A small network was trained on invented records. Each row is its activation on one of them, seen along a few directions.
Each row is followed by the record's values for the fields LEBA, VUGUS, DUP, LUDAZ, ZOS, FOZU, MOL.
A field that a record lacks is left out.
Other fields move the rows too, some of them a lot.
In the rows, 500 means zero.
Random noise pushes rows far along 9 fixed directions. That doesn't count. These rows show it; they differ only by the noise:
[638 476 511 397 746 802 614 678 513 322 422 520 606 572 422 380 718 448
 565 322 731 512 637 473]
[605 753 261 645 464 272 731 719 336 365 387  46 283 258 507 490 489 509
 557 654 697 315 626 611]
[381 537 385 533 605 367 505 386 535 377 443 306 300 215 457 326 439 696
 651 676 160 351 433 651]
[327 462 520 504 271 293 583 422 558 778 554 642 473 554 531 635 489 331
 371 607 387 428 438 643]
[505 302 241 541 599 460 846 461 622 311 637 415 289 296 619 611 464 534
 669 569 412 523 665 453]
[689 431 494 449 553 654 645 749 365 356 321 714 505 300 548 704 406 476
 503 358 453 358 780 456]
[504 413 528 482 340 442 674 615 471 624 455 570 516 429 580 641 554 339
 423 565 452 429 567 455]
[598 631 431 601 427 393 593 505 514 383 401 331 452 275 525 569 544 585
 633 580 518 407 569 491]
[463 699 332 622 439 209 616 347 553 457 495 324 301 343 521 609 459 579
 646 632 459 353 501 702]
[617 545 288 495 755 547 735 753 440 295 515 165 427 520 495 352 687 420
 548 483 801 480 672 455]
[504 528 748 477 313 715 607 404 629 490 243 458 580 220 380 342 751 603
 725 620 407 454 303 590]

[760 519 564 561 455 540 541 328 711 290 418 557 637 303 564 701 622 669
 804 425 513 572 647 279] : LEBA is lagem, VUGUS is bem, LUDAZ is vas, ZOS is gukel, FOZU is zozo, MOL is dulu
[560 498 589 500 507 393 606 617 425 557 534 425 514 580 532 568 700 328
 430 621 568 458 497 463] : LEBA is komi, LUDAZ is vuv, ZOS is leb, FOZU is fineb, MOL is ves
[391 288 539 308 543 597 588 684 440 664 480 506 542 616 608 413 601 148
 340 524 467 487 495 380] : LEBA is tireb, VUGUS is bem, LUDAZ is vas, ZOS is gukel, FOZU is zozo, MOL is ves
[519 411 619 532 386 600 508 504 569 569 435 384 607 394 563 387 673 492
 492 577 486 505 439 299] : DUP is tud, LUDAZ is vas, ZOS is gukel, FOZU is zozo, MOL is ves
[471 512 392 573 568 518 347 499 488 466 510 800 402 488 407 646  99 635
 378 304 408 469 588 666] : LEBA is lagem, VUGUS is zupe, LUDAZ is vas, ZOS is leb, FOZU is zozo, MOL is ves
[438 558 278 520 521 359 575 356 626 465 622 345 347 495 592 565 494 474
 617 515 626 467 567 560] : DUP is ker, LUDAZ is vas, ZOS is gukel, FOZU is zozo, MOL is ves
[277 485 301 614 460 104 210 218 640 660 751 373 467 580 584 380 342 580
 379 580 262 555 411 484] : DUP is tud, LUDAZ is vas, ZOS is gukel, FOZU is zozo, MOL is dulu
[587 575 513 476 158 746 917 676 396 422 234 610 353 129 420 672 292 358
 642 474 776 423 613 808] : LEBA is tireb, VUGUS is bem
[793 498 665 625 215 436 462 687 337 523 306 427 673 255 618 735 527 560
 422 556 422 402 575 142] : DUP is tud, LUDAZ is vas, ZOS is leb, FOZU is fineb, MOL is ves
[372 308 414 601 217 622 370 485 606 453 650 542 519 303 425 405 157 619
 329 560 418 753 475 386] : DUP is ker, LUDAZ is vas, ZOS is gukel, FOZU is fineb, MOL is ves
[509 449 301 576 390 352 865 445 590 540 628 134 359 430 666 494 646 388
 618 621 683 576 489 454] : DUP is tud, LUDAZ is vas, ZOS is gukel, FOZU is zozo, MOL is dulu
[584 713 530 381 661 555 454 396 524 322 401 388 535 590 531 451 758 505
 749 401 673 502 457 497] : LEBA is lagem, VUGUS is zupe
[161 286 416 553 564 601 171 438 467 641 719 736 479 764 320 244 177 531
 174 402 341 637 372 662] : DUP is tud, LUDAZ is vuv, ZOS is leb, FOZU is fineb, MOL is ves
[581 436 469 510 416 445 632 401 577 475 505 714 514 384 602 784 354 474
 604 474 452 457 612 438] : LEBA is tireb, VUGUS is bem, LUDAZ is vas, ZOS is gukel, FOZU is fineb, MOL is dulu
[540 478 405 412 673 343 540 661 329 448 485 527 321 386 471 605 276 499
 441 567 325 392 720 529] : LEBA is komi, LUDAZ is vas, ZOS is gukel, FOZU is zozo, MOL is dulu
[485 660 536 755 215 312 179 345 573 593 650 626 651 643 434 672 275 565
 309 493 635 648 429 504] : LEBA is tireb, VUGUS is tafe, LUDAZ is vas, ZOS is leb, FOZU is fineb, MOL is ves
[320 326 301 540 714 584 354 391 647 441 724 502 475 642 449 264 344 582
 400 352 559 613 575 555] : DUP is tud, LUDAZ is vuv, ZOS is gukel, FOZU is zozo, MOL is ves
[552 391 454 418 359 521 695 621 493 404 535 387 491 293 647 599 556 297
 552 608 604 633 623 252] : LEBA is lagem, VUGUS is zupe
[464 305 585 450 415 605 370 502 593 472 522 617 673 445 508 437 512 499
 466 516 365 662 529 253] : LEBA is lagem, VUGUS is bem
[659 711 360 640 434 388 671 247 656 460 609 436 522 725 618 796 655 535
 693 372 906 549 544 539] : DUP is ker, LUDAZ is vas, ZOS is gukel, FOZU is fineb, MOL is dulu
[530 547 501 464 536 141 192 582 364 527 479 551 488 375 599 723 259 491
 337 645 146 312 730 327] : LEBA is komi, LUDAZ is vas, ZOS is gukel, FOZU is zozo, MOL is ves
[708 420 525 478 349 602 794 422 686 352 548 512 601 371 711 828 776 373
 725 486 742 692 622 175] : LEBA is lagem, VUGUS is zupe
[566 529 749 419 501 424 364 455 500 609 414 560 739 452 576 550 704 523
 541 550 336 408 451 257] : DUP is zar, LUDAZ is vas, ZOS is gukel, FOZU is fineb, MOL is dulu
[598 514 291 458 861 494 346 501 415 283 626 560 569 683 672 635 442 461
 504 269 573 548 744 215] : DUP is tud, LUDAZ is vuv, ZOS is gukel, FOZU is fineb, MOL is dulu
[422 597 420 500 521 577 730 565 412 469 466 565 281 453 353 533 305 542
 506 425 594 387 547 908] : DUP is zar, MOL is ves
[476 427 587 517 562 568 421 597 369 421 306 527 411 269 535 358 392 660
 509 521 138 375 429 460] : LEBA is lagem, VUGUS is zupe, LUDAZ is vuv, ZOS is leb, FOZU is zozo, MOL is ves
[540 193 401 598 404 741 779 586 581 398 541 715 413 288 519 595 219 603
 543 298 520 569 697 571] : DUP is zar, LUDAZ is vuv, ZOS is leb, FOZU is zozo, MOL is ves
[646 454 610 561 290 722 626 619 625 438 404 609 585 314 342 591 465 564
 533 476 815 561 665 557] : LEBA is komi, LUDAZ is vas, ZOS is gukel, FOZU is zozo, MOL is ves
[507 423 319 571 525 376 583 248 668 310 650 392 453 320 672 581 503 611
 793 486 419 593 547 373] : DUP is tud, LUDAZ is vuv, ZOS is leb, FOZU is fineb, MOL is dulu
[333 366 348 465 736 543 535 371 563 485 645 536 427 584 492 341 438 513
 502 415 459 500 484 641] : DUP is tud, LUDAZ is vuv, ZOS is gukel, FOZU is fineb, MOL is dulu
[567 433 750 528 202 709 490 281 748 477 434 644 719 317 519 618 651 600
 711 467 510 701 407 305] : DUP is tud, MOL is ves
[414 448 564 485 360 606 589 495 447 688 502 835 498 727 425 640 314 416
 302 437 552 519 442 769] : LEBA is lagem, VUGUS is tafe, LUDAZ is vas, ZOS is gukel, FOZU is fineb, MOL is dulu

Which values does each new row have?
[608 522 763 398 568 710 396 420 534 598 381 674 817 763 517 468 825 468
 523 306 591 490 392 402] : DUP is tud, LUDAZ is vas, ZOS is gukel, FOZU is fineb, MOL is dulu
[528 313 695 364 376 583 621 557 527 648 456 668 694 604 651 643 762 273
 473 500 445 561 493 245] : LEBA is lagem, VUGUS is bem
[489 580 494 576 388 612 493 495 586 489 482 447 524 640 372 388 479 514
 474 463 786 574 489 624] : LEBA is lagem, VUGUS is bem, LUDAZ is vas, ZOS is gukel, FOZU is zozo, MOL is ves
[485 545 493 453 338 512 549 449 490 588 504 662 507 525 573 654 455 377
 537 430 528 507 427 597] : DUP is ker, LUDAZ is vas, ZOS is leb, FOZU is fineb, MOL is dulu
[409 605 563 508 324 304 371 363 526 774 549 547 538 603 558 525 563 373
 401 584 430 464 372 556] : DUP is ker, LUDAZ is vas, ZOS is gukel, FOZU is zozo, MOL is dulu
[464 442 516 622 236 454 557 617 412 503 418 361 414 267 596 468 375 497
 459 646 418 552 426 373] : LEBA is lagem, VUGUS is zupe, LUDAZ is vuv, ZOS is leb, FOZU is zozo, MOL is ves
[549 476 563 642 198 381 256 604 448 702 566 530 701 564 521 513 421 463
 210 551 541 626 560 235] : DUP is tud, LUDAZ is vas, ZOS is gukel, FOZU is zozo, MOL is dulu
[574 461 395 566 367 448 754 595 509 447 548 440 371 351 419 636 343 486
 518 590 695 601 695 520] : LEBA is komi, LUDAZ is vas, ZOS is gukel, FOZU is zozo, MOL is dulu
[457 537 456 501 630 565 345 399 528 408 549 614 437 599 303 502 308 665
 520 419 493 530 460 732] : LEBA is komi, LUDAZ is vas, ZOS is leb, FOZU is fineb, MOL is ves
[703 692 254 649 529 366 633 661 307 348 410 264 372 372 588 613 346 613
 526 441 694 316 681 573] : DUP is tud, LUDAZ is vas, ZOS is gukel, FOZU is fineb, MOL is dulu
[599 540 363 593 564 490 546 654 468 381 548 327 506 380 405 418 417 659
 497 504 717 485 681 459] : DUP is zar, LUDAZ is vas, ZOS is gukel, FOZU is fineb, MOL is dulu
[633 523 315 600 443 496 802 651 475 480 537 510 398 568 591 799 396 314
 481 362 841 527 663 489] : LEBA is tireb, VUGUS is bem, LUDAZ is vas, ZOS is leb, FOZU is zozo, MOL is ves
[601 513 674 595 342 558 209 527 413 437 258 494 621 252 387 473 373 757
 498 577 205 459 399 339] : LEBA is lagem, VUGUS is bem, LUDAZ is vas, ZOS is leb, FOZU is fineb, MOL is ves
[539 336 608 521 384 462 596 584 616 665 537 354 647 431 445 353 775 535
 458 652 452 518 557 315] : DUP is zar, LUDAZ is vas, ZOS is gukel, FOZU is zozo, MOL is dulu
[602 408 600 461 724 672 206 534 446 305 442 522 677 458 448 315 506 662
 503 352 355 521 550 302] : DUP is tud, LUDAZ is vuv, ZOS is leb, FOZU is fineb, MOL is ves
[533 628 541 334 795 390 518 509 446 424 467 477 472 536 529 525 698 492
 630 468 376 289 593 489] : DUP is zar, MOL is ves
